A small network was trained on made-up records. Each row is its average activation on records with the value named, seen along a few directions.
Values that are neighbours, or in one group, have similar rows; names and order tell nothing.
In the rows, zero is written as 500.
Strong random noise was added to every row along 2 fixed directions; ignore it. To show where, here is one row again and again, with new noise each time:
[686 427 521 670 257 342 562 718 665 714 451 303 357 693 772 524]
[436 653 810 598 607 453 486 778 671 449 650 418 387 576 730 413]
[307 644 621 675 554 588 278 457 323 510 511 885 882 221 399 462]
[423 593 631 660 491 503 385 580 470 549 522 657 663 401 551 468]


Mugal, 20 values:
v6: [449 453 563 335 361 577 550 415 459 464 575 388 455 520 561 564]
v16: [411 440 401 370 722 594 568 574 414 220 586 438 385 479 307 418]
v9: [442 636 535 571 802 489 553 463 571 461 575 563 517 538 401 422]
v5: [514 549 429 567 480 481 602 332 401 673 293 598 738 562 504 539]
v3: [551 460 438 482 557 446 420 544 569 426 584 582 339 485 373 481]
v4: [418 699 720 522 849 494 451 737 711 355 785 503 352 532 521 328]
v10: [734 523 363 686 396 362 545 567 549 714 286 395 368 632 629 553]
v11: [331 705 744 530 667 670 377 363 418 431 475 691 737 370 575 443]
v13: [660 318 517 247 293 357 615 672 496 377 566 195 125 558 690 520]
v8: [421 470 447 429 422 547 362 393 457 542 562 630 505 387 429 467]
v20: [434 598 563 507 524 485 292 453 494 587 476 728 553 391 468 483]
v19: [471 218 310 339 286 618 525 305 222 457 362 451 677 303 393 650]
v12: [391 736 804 553 670 554 424 675 626 397 596 504 407 518 706 441]
v2: [696 632 512 535 605 372 691 680 670 624 395 302 386 745 635 478]
v14: [657 406 489 392 613 347 724 673 822 421 623 120 123 801 591 468]
v18: [425 609 593 509 675 499 606 424 594 411 567 526 551 571 428 503]
v1: [781 160  94 443 123 336 543 576 473 559 348 323 240 607 391 550]
v15: [774 135  55 419  95 499 694 358 418 638 260 138 433 619 480 670]
v7: [363 389 316 482 459 639 464 147 301 509 475 708 849 319 204 568]
v17: [608 311 389 485 166 508 555 342 516 740 391 410 493 619 606 661]
Each value of Mugal is a pair of two hidden parts, and every pair occurs once (5 first parts, 4 second parts).
Q: Changing only the second part turns v5 into v18. v11 has the same second part as v5; what does that change turn v11 into?
A: v17
Q: Changing only the second part turns v13 into v8. v15 has the same second part as v13; what does that change turn v15 into?
A: v7
Q: Changing only the second part turns v16 into v2. v1 has the same second part as v16; what does that change turn v1 into?
A: v10

Ruzol, 20 values:
g7: [743 269 394 402  55 355 696 662 543 588 378  77 229 715 747 611]
g5: [609 507 350 566 521 438 669 479 524 540 356 411 558 591 431 460]
g14: [692 571 521 625 549 367 584 742 628 518 566 452 291 682 642 446]
g10: [525 284 577 268 330 553 578 453 617 385 583 103 158 626 639 575]
g20: [751 180  16 454 416 367 736 431 659 686 299 336 415 612 426 588]
g17: [508 464 464 408 676 399 551 576 619 231 832 382 232 664 338 369]
g12: [433 286 334 493 389 496 325 543 320 418 565 518 490 374 401 544]
g6: [590 471 351 518 537 393 508 660 530 487 409 474 367 541 501 406]
g16: [658 579 354 681 316 430 481 311 472 847 317 649 705 561 464 555]
g1: [480 444 554 523 304 514 570 522 472 573 331 371 420 574 690 505]
g2: [566 465 545 604 156 492 485 418 475 806 396 454 537 570 674 588]
g4: [658 422 279 599 246 410 420 555 336 682 325 654 555 427 518 561]
g3: [296 570 676 206 700 578 707 487 577 233 717 382 394 513 375 484]
g8: [289 715 807 558 700 663 438 425 608 480 595 617 653 455 669 492]
g11: [513 410 458 643 460 519 433 243 327 645 242 645 962 393 409 613]
g19: [271 638 727 460 737 713 496 401 324 268 568 609 809 346 303 518]
g9: [325 422 413 288 469 615 347 349 227 338 656 747 632 176 184 515]
g18: [516 624 428 621 714 497 498 516 547 512 444 564 611 543 518 458]
g15: [793 569 501 670 429 415 437 619 759 714 460 408 220 698 708 423]
g13: [424 567 602 567 463 483 280 545 510 674 514 747 561 315 551 545]
Each value of Ruzol is a pair of two hidden parts, and every pair occurs once (5 first parts, 4 second parts).
Q: Changing only the second part turns g11 into g3. g14 has the same second part as g11; what does that change turn g14 into?
A: g17
Q: Changing only the second part turns g5 into g20. g12 has the same second part as g5; what does that change turn g12 into?
A: g9
Q: Changing only the second part turns g7 into g2. g6 has the same second part as g7; what does that change turn g6 into?
A: g15
